Z_31: [ 71 125 175 126 161 164 143 110 121]
Z_770: [162 135 145 114 134  79  96 109 188]
Z_147: [151 168  92 111 123  69 114 119 167]
Z_845: [189 122 144 156 159 121 190 123 113]
Z_155: [162 135 145 114 134 146  96 109 188]
succ: [71]  [125]
succ: [110]  [121]
succ: [164]  [143]
succ: [175]  [126]
succ: [189]  [122]

Z_192: [115 167 156 127 159 142 180]
Z_679: [128 180  75 107  53 101 129]
Z_432: [143 164 148 168 181 129 151]
Z_445: [132 172 134 139 146 132 121]
Z_885: [175 156 130 115 169 134 156]
Z_841: [120 116 141 115 107 134 124]
Z_222: [126 169  99 152 129 107 118]
succ: [142]  [180]
succ: [126]  [169]
succ: [130]  [115]
succ: [75]  [107]
succ: [141]  [115]
succ: [181]  [129]

Z_615: [138 111 140 131 143]
Z_333: [137  59 137 150 179]
Z_774: [138 111 140 139 196]
Z_882: [134 166 124 142 216]
Z_406: [121 170 122 123  72]
Z_295: [121 170 122 137 143]
succ: [139]  [196]
which: [121 170 122 123  72]  Z_406
which: [134 166 124 142 216]  Z_882
succ: [142]  [216]
succ: [124]  [142]

Z_407: [107 146 100 106  99  77 100]
Z_642: [114  73  81 126 127  90  78]
Z_143: [130 162 118 133 106 121 150]
Z_711: [180  59  93  68 120  57  39]
Z_934: [164  79 159 102 148  83  86]
Z_123: [168 110 166 122 122 122 153]
Z_687: [128 149 131 148 106 128  79]
Z_74: [113  98 148 142  46  54 113]
Z_527: [222  92 189 167 161 158 222]
Z_744: [ 47 140 115 126 106  74  83]
succ: [161]  [158]
succ: [107]  [146]
succ: [127]  [90]

Z_267: [ 80  72  64 117 139 206 141 198  72 132 194 118  59  73  69  60  77 201
 210  71 194 203  56  62  62  70  70 198 140  70 210 139  68  71]
Z_52: [175 178 181  60  66 178  70 158  56  68 171  66 114 181 172 160 104 170
 165 166 176 156 135  74 181 185 181 158  69 152 163  84 171 177]
Z_992: [172 175 177  55  66 170  66 149  56  65 155  54 110 174 187 161 176 180
 167 178 108 167  72  90 101 170 166 161  64 163 156 168 173 176]
Z_671: [195 201 199 125 108  61 103  57 172 110  59 126 197 189 196 206 199  64
  64 193  56  57 204 185 188 195 196  58 100 188  61  96 197 200]
succ: [140]  [70]
succ: [103]  [57]
which: [172 175 177  55  66 170  66 149  56  65 155  54 110 174 187 161 176 180
 167 178 108 167  72  90 101 170 166 161  64 163 156 168 173 176]  Z_992
succ: [168]  [173]
succ: [100]  [188]
which: [195 201 199 125 108  61 103  57 172 110  59 126 197 189 196 206 199  64
  64 193  56  57 204 185 188 195 196  58 100 188  61  96 197 200]  Z_671

Z_76: [139 160 102 107  95 120 112 142 110 137 104 136 135 107  83 135 130 121
 128 122 150 144]
Z_726: [112 140 115 120 128 146 133 111 100 136 103 139 129 145 128 135 137 146
 128 126 128 108]
Z_217: [128 127 157 128  40  79 116 159 150 139 158  51 101 128  54 128  79 133
 128 167 128  78]
Z_313: [ 77 180 153  76 128  75 100 187 145 128 149  54 102 126  42 159  74 106
 138 176  96  85]
succ: [138]  [176]
succ: [103]  [139]
succ: [122]  [150]
succ: [96]  [85]

Z_120: [178 186 189 156 128  50 123  52]
Z_637: [100  98  96 124 131 187 132 178]
Z_950: [100  98  96 124 131  74 132 178]
Z_960: [164 170 173 136 119  93 116  89]
Z_581: [ 83  82 189 199 187 100 184 177]
Z_272: [100  98  97 122 129 188 130 179]
Z_748: [ 78  77  74 206 193  96 190 123]
Z_909: [ 78  77  74 206 193  96 190 112]
which: [164 170 173 136 119  93 116  89]  Z_960
succ: [170]  [173]

Z_69: [189  75 106 129 189 155 190  81]
Z_342: [ 74  75 106 129 189 144  92 155]
Z_912: [ 81 205 203 171  81  94 190 103]
succ: [144]  [92]
succ: [92]  [155]
succ: [205]  [203]
succ: [171]  [81]
which: [ 81 205 203 171  81  94 190 103]  Z_912

Z_826: [ 98 141 131 116 141 102]
Z_641: [130 173 157 161 143 205]
Z_62: [112 182 151 153  72 178]
Z_416: [ 99 111 116 174 152 117]
succ: [99]  [111]
succ: [174]  [152]
succ: [152]  [117]
succ: [72]  [178]
succ: [143]  [205]
succ: [173]  [157]
succ: [131]  [116]

Z_237: [ 99 170 154 178 158 155 106 162 118 164 149 140 123 158 122 123 159 165
 111 140 149 143  97 126 148 102 131 153 129 146 163 172 164 163 182 112]
Z_759: [101 181 168 178 173 142 108 170 121 170 148 145 122 152 129 132 171 166
 114 142 156 135 100 132 137 107 128 140 124 137 162 119 146 172 186 112]
Z_733: [123 193 197 154 203  88 127 178 134 172 137 190 120 118 154 162 191 152
 133 143 167 103 127 151  93 135 116  88 108  97 142 103  70 182 172 120]
succ: [191]  [152]
succ: [119]  [146]
succ: [173]  [142]

Z_978: [ 99 116 158  94 119 141  98 150 102 159 146  98 155 118  70]
Z_379: [109 158 173 113 138 168 113 169 120 170 167 109 166 154 102]
Z_287: [ 88 122 158  85 137 149  91 153  95 159 152  92 161 125  95]
Z_493: [ 95 145 166  98 208 163  96 162  88 181 174  85 172 148 180]
Z_366: [133 196 162 141  99 193 176 164 145 142 164 140 157 186  92]
Z_577: [193 190 162 195  81 171 191 172 198 145 157 190 146 194  86]
Z_427: [129  61  88 124 152  57 130  84 126  98  83 131  87  71 157]
Z_345: [ 66  92 134  65 179 122  65 116  60 140 133  69 102  87 167]
Z_148: [163  93  97 161 101  77 161  99 160 104  92 161  93  99 119]
Z_294: [164 212 184 172 116 202 164 195 175 175 187 157 177 218 111]
succ: [179]  [122]
succ: [71]  [157]
succ: [101]  [77]
succ: [137]  [149]
succ: [83]  [131]

Z_187: [161 116 154 175 158 135 160 135 129 203 175 169 174 139 130  98 116 125
 120 117 227]
Z_811: [121 142 142 109 123 106 124 107 111  79  83 140  79  99 108 148 125 148
 132 141  69]
Z_441: [ 98 139  98  93  82 137 102 136 140  85 113  81 107 136 145 153 140 123
 136 133  69]
Z_524: [121 142 142 109 123 106 124 107 111 141  83 140 162  99 108 148 125 148
 132 141  69]
Z_810: [ 98 129  98  93 109 137 102 136 140  85 113  81 107 136 145 153 140 123
 136 133  69]
succ: [161]  [116]
succ: [203]  [175]
which: [ 98 129  98  93 109 137 102 136 140  85 113  81 107 136 145 153 140 123
 136 133  69]  Z_810

Z_254: [113  99 122 103  97 159 100 157 120 136 132 126 118 154]
Z_812: [ 72  39 127  40  88 125 100 205 134 199 144 122 131 211]
Z_546: [113  99 122 103  97 159 100 157 120 152 132 126 118 154]
Z_801: [127  73 151 126 170  89 167  92 153  96 121 143 121  92]
succ: [199]  [144]
succ: [72]  [39]
succ: [151]  [126]
succ: [167]  [92]
succ: [73]  [151]
succ: [89]  [167]

Z_17: [184 139  79 176 150 109]
Z_384: [ 60 175  92  93 200  89]
Z_777: [157 120 178  97 150 163]
Z_786: [157  98  76 108 158 177]
succ: [139]  [79]
succ: [93]  [200]
succ: [178]  [97]
succ: [108]  [158]
succ: [97]  [150]

Z_114: [172 129  93 163]
Z_717: [219 155 181 166]
Z_916: [182 139 100 158]
Z_738: [183 167 139 146]
succ: [182]  [139]
succ: [129]  [93]
succ: [155]  [181]

Z_850: [152 155 147 130 145 149 142 132 140 135 146 152 146 141 146 141 142 160
 137 145 156 129 150 135 138 132 151 134 144 135 137 134 149 145 156 144
 134 134 149 144 183 138 147 139 139 147 184 136 131 131]
Z_78: [182 159 152 132 154 165 144 139 150 140 144 153 158 153 142 163 139 208
 143 154 176 130 159 134 146 137 190 142 161 142 138 139 149 171 156 163
 151 136 151 151 205 140 146 140 154 151 195 145 132 149]
Z_368: [152 155 147 130 145 149 142 132 140 135 146 152 146 141 146 141 142 160
 137 145 156 129 150 135 138 132 151 134 144 135 137 134 149 145 156 144
 152 135 144 137 151 139 151 132 142 141 147 138 133 138]
Z_672: [156 173 171 129 174 144 157 134 146 155 186 150 138 144 200 140 162 166
 133 176 198 128 163 156 150 131 155 139 160 141 146 137 174 142 192 141
 201 140 153 137 143 137 141 134 153 165 144 147 149 130]
Z_492: [154 155 139 133 147 160 140 133 136 134 151 133 138 149 140 142 135 188
 132 150 163 131 170 136 144 132 162 134 148 134 135 135 138 161 167 151
 135 137 152 141 165 140 142 134 145 138 156 135 130 136]
Z_365: [183 176 150 129 149 164 146 137 158 138 168 166 172 151 159 167 179 193
 153 162 192 129 156 147 149 142 188 145 161 149 161 148 181 166 191 171
 152 143 163 158 193 154 144 143 163 155 192 141 133 146]
Z_88: [157 157 157 129 151 145 145 134 144 142 145 165 151 138 158 143 145 151
 140 146 158 128 141 135 138 132 149 136 145 136 136 133 156 139 149 139
 175 134 138 135 149 136 135 132 142 147 148 144 138 139]
Z_749: [155 154 144 131 149 158 140 133 140 134 148 152 149 143 142 144 139 181
 137 148 169 130 160 136 142 132 165 134 150 135 138 134 144 154 161 157
 144 136 149 141 162 141 138 133 148 139 156 139 131 142]
Z_473: [156 173 171 129 174 144 157 134 146 155 186 150 138 144 200 140 162 166
 133 176 198 128 163 156 150 131 155 139 160 140 134 136 147 153 170 135
 135 135 148 135 154 140 139 130 135 132 140 134 129 138]
Z_433: [167 168 160 130 158 148 151 136 141 148 142 141 145 149 157 151 157 169
 137 150 151 130 142 133 138 134 160 141 157 136 139 137 158 155 155 149
 174 139 144 143 170 140 139 138 150 159 166 143 139 136]
which: [155 154 144 131 149 158 140 133 140 134 148 152 149 143 142 144 139 181
 137 148 169 130 160 136 142 132 165 134 150 135 138 134 144 154 161 157
 144 136 149 141 162 141 138 133 148 139 156 139 131 142]  Z_749
which: [157 157 157 129 151 145 145 134 144 142 145 165 151 138 158 143 145 151
 140 146 158 128 141 135 138 132 149 136 145 136 136 133 156 139 149 139
 175 134 138 135 149 136 135 132 142 147 148 144 138 139]  Z_88
succ: [179]  [193]
which: [183 176 150 129 149 164 146 137 158 138 168 166 172 151 159 167 179 193
 153 162 192 129 156 147 149 142 188 145 161 149 161 148 181 166 191 171
 152 143 163 158 193 154 144 143 163 155 192 141 133 146]  Z_365
which: [152 155 147 130 145 149 142 132 140 135 146 152 146 141 146 141 142 160
 137 145 156 129 150 135 138 132 151 134 144 135 137 134 149 145 156 144
 152 135 144 137 151 139 151 132 142 141 147 138 133 138]  Z_368

Z_425: [ 79 127 147 188]
Z_415: [ 94 151  97  93]
Z_784: [222 201 146 149]
Z_477: [209  78 148 128]
Z_162: [114 195 120 126]
succ: [127]  [147]
succ: [94]  [151]
succ: [201]  [146]
succ: [120]  [126]
which: [209  78 148 128]  Z_477

Z_563: [106 131 159 153 116 116  82 131 130 133 104 135]
Z_849: [134 128  86 134 152 135 101 122  84 141 147 146]
Z_962: [143  94 120 131 183 141 121 180 121 131 142 140]
Z_127: [ 98 124 138 115 128 137  80 135 103 104  97 151]
Z_423: [126 110 154 105 149 108 123 118  83 128 119  45]
Z_112: [151 102 120 106 127 134 110 103 150 124 109 147]
Z_173: [122  97 127 104 170 155 101 183 107 102 117 153]
Z_972: [142 134  91 154 146 102 109 107  98 159 156 135]
Z_261: [145 118 133 133 160 120 139  98 123 124  80 129]
succ: [155]  [101]
succ: [130]  [133]
which: [106 131 159 153 116 116  82 131 130 133 104 135]  Z_563
succ: [86]  [134]
succ: [139]  [98]
succ: [105]  [149]
succ: [119]  [45]

Z_823: [155 112 148 117 162]
Z_388: [184 161 137 195 141]
Z_551: [149 112 150 117 216]
Z_728: [184 161 137 195 154]
succ: [150]  [117]
which: [149 112 150 117 216]  Z_551

Z_167: [155  91 183 170  78 172 113 134  86  90 172 127 168 125 159 120 186 127
 126 159 183]
Z_318: [ 66 185 117  69 172  76  50 123 135 185 124 179  69 117  75 124 118 116
 111 142 118]
Z_93: [123 222 123 130 209 117 154  96 180 224 124 215 131 123 131  93 117  99
 118 123 119]
succ: [179]  [69]
succ: [126]  [159]

Z_402: [173 174 119 136  93 132 173 185 137 154]
Z_989: [129 128 145 144 174 146 164 148 128 145]
Z_479: [129 128 181 180 174 146 164 148 128 145]
succ: [137]  [154]
succ: [136]  [93]
which: [173 174 119 136  93 132 173 185 137 154]  Z_402
which: [129 128 145 144 174 146 164 148 128 145]  Z_989
succ: [119]  [136]
succ: [180]  [174]

Z_171: [ 50  60 141 122]
Z_501: [126 129 138 190]
Z_134: [ 95 124 122 183]
Z_81: [154 145 147 134]
Z_703: [187 113  95 132]
Z_64: [ 86 139 182 139]
Z_215: [119 167 179 150]
Z_530: [150 167  94 120]
Z_557: [ 90 158 115 123]
Z_977: [ 93 142 145 134]
Z_937: [100 137  95 127]
Z_965: [158 134  97 119]
succ: [141]  [122]
succ: [154]  [145]
succ: [86]  [139]
succ: [179]  [150]
which: [187 113  95 132]  Z_703
succ: [93]  [142]
succ: [124]  [122]

Z_936: [ 89  82 152 175 140 161  87 125 147 129 115 123  90 165]
Z_341: [ 71  71 146 178 114 171 130 123 141 139 102 138  65 140]
Z_84: [193 215 101  81 137 111 161 141 110 113 171 116 200  77]
Z_484: [105 105  70 139 150  83 178 144  73 112 200 105 122 110]
Z_396: [ 92  91 134 169 107 102 104 121 160 142  90 131  80 147]
Z_715: [158 149 199 115 136 201  72 137 203 152  67 143 162 113]
Z_795: [166 181 188  92 128 193  81 134 179 152  60 139 171 114]
Z_409: [104 104  83 153 131  80 176 141 104 123 170 133 105 137]
succ: [82]  [152]
succ: [65]  [140]

Z_824: [ 39 176  98 191 204]
Z_471: [134 189  93 143  85]
Z_184: [141 136  91 148 108]
Z_664: [109  95 121 122  56]
Z_472: [142  78 118 100 128]
Z_928: [154 218  99 203 190]
Z_480: [101  92  44 181 150]
succ: [99]  [203]
succ: [101]  [92]
succ: [93]  [143]
succ: [100]  [128]
succ: [78]  [118]

Z_970: [149  95 126 128 128 181 182 165  87  80  77 154 131 102 142 175 102 156
 149 162 112 138 106 156 127 109  94 133 118 155 169 116 162 106 129  83
 149 111 137 132 165 167  99 109  86]
Z_798: [179 103  97 104  94 125 166 150 123 125 144 147 121 158 164 119 143 143
 151 150 123 177 184  96 140 142 124 136 132 116 114 121 142 134 144  87
 115 115 161 138 148 135 182 120 120]
Z_213: [179 103  97 104  94 125 166 150 123 125 144 147 121 158 164 119 143 143
 151 150 123 177 184  96 140 142 124 136 132 116 114 139 161 120 162  86
 109 146 178  94 165 117 168 163 106]
Z_200: [190  67 119  94 125 171 161 157 124 103 131 131 116 124 160 166 128 105
 124 146 138 163 138 123 130 111 116 102 127 122 162 108 150 133 137  99
 119 144 178 151 154 154 152 109 167]
Z_30: [151  88 105 118 146 160 141 172 100 142 125 124 113 133 157 157 153  79
  82 140 126 147 147 127 109 118 136 112 124 132 141 138 165 149 151  93
 118 166 191 133 121 156 156 114 133]
Z_723: [160 177 201 149 146 181 153 125 106  55 129 121 117 160  82 195  73 134
 146 141 133 127  63 124 171 114 122 116  96 138 180 108 109 106  98  39
 109 144  87 134 138 152  74 100  98]
Z_182: [149  95 126 128 128 181 182 165  87  80  77 154 131 102 142 175 102 156
 149 162 112 138 106 123 127 109  94 122 118 155 169 116 149 106 129  83
 149 143 137 132 165 167  98 109  86]
Z_927: [117 118  76 111 115  64 144 156 105 158 115  86 175 131 173  42 183 110
 104 131 136 113 136 160 120 142 153 177 159 111 122 133  88 152 151 122
 153 130 130 138 119  81 157 130 121]
Z_26: [118 124 120 157 149 136 144 171  79 136 116 103 111 160 142 155 164  73
 105 118  86  96 132 123 102 123 128 125 128 147 133 150 182 140 151  66
 139 179 167 126 111 154 129 117  76]
Z_859: [179 103  97 104  94 125 166 150 123 125 144 147 121 158 164 119 143 143
 151 101 123 177 184  96 140 142 124 136 132 116 114 121 142 134 130 154
 108 182 169 102 167 143 150 126 142]
which: [190  67 119  94 125 171 161 157 124 103 131 131 116 124 160 166 128 105
 124 146 138 163 138 123 130 111 116 102 127 122 162 108 150 133 137  99
 119 144 178 151 154 154 152 109 167]  Z_200
which: [160 177 201 149 146 181 153 125 106  55 129 121 117 160  82 195  73 134
 146 141 133 127  63 124 171 114 122 116  96 138 180 108 109 106  98  39
 109 144  87 134 138 152  74 100  98]  Z_723
which: [179 103  97 104  94 125 166 150 123 125 144 147 121 158 164 119 143 143
 151 150 123 177 184  96 140 142 124 136 132 116 114 139 161 120 162  86
 109 146 178  94 165 117 168 163 106]  Z_213
which: [179 103  97 104  94 125 166 150 123 125 144 147 121 158 164 119 143 143
 151 101 123 177 184  96 140 142 124 136 132 116 114 121 142 134 130 154
 108 182 169 102 167 143 150 126 142]  Z_859

Z_686: [ 38 127  60  98]
Z_344: [221 163 210 121]
Z_489: [ 61 141  65 155]
Z_100: [ 96 127  95 137]
succ: [60]  [98]
succ: [141]  [65]
succ: [95]  [137]
succ: [61]  [141]

Z_630: [168 122 163 167]
Z_982: [169  84  83 150]
Z_363: [174 104  91 129]
Z_235: [ 27 123 121  35]
Z_669: [179  28  28 224]
Z_899: [164 156 111  59]
succ: [164]  [156]
succ: [27]  [123]
succ: [104]  [91]
succ: [121]  [35]
succ: [84]  [83]
succ: [122]  [163]
succ: [168]  [122]

Z_327: [184 201 101  50 145]
Z_286: [ 92 172 132 210  77]
Z_282: [208 146 169  81 150]
Z_306: [ 77  73 120 181 161]
Z_451: [207 178 180  84 166]
Z_403: [ 38 120 160 127  88]
Z_935: [ 35 157 165 166 158]
Z_607: [181 206 214 183 185]
Z_3: [202 140 111 156 162]
succ: [184]  [201]
succ: [207]  [178]
succ: [50]  [145]
succ: [180]  [84]
succ: [157]  [165]

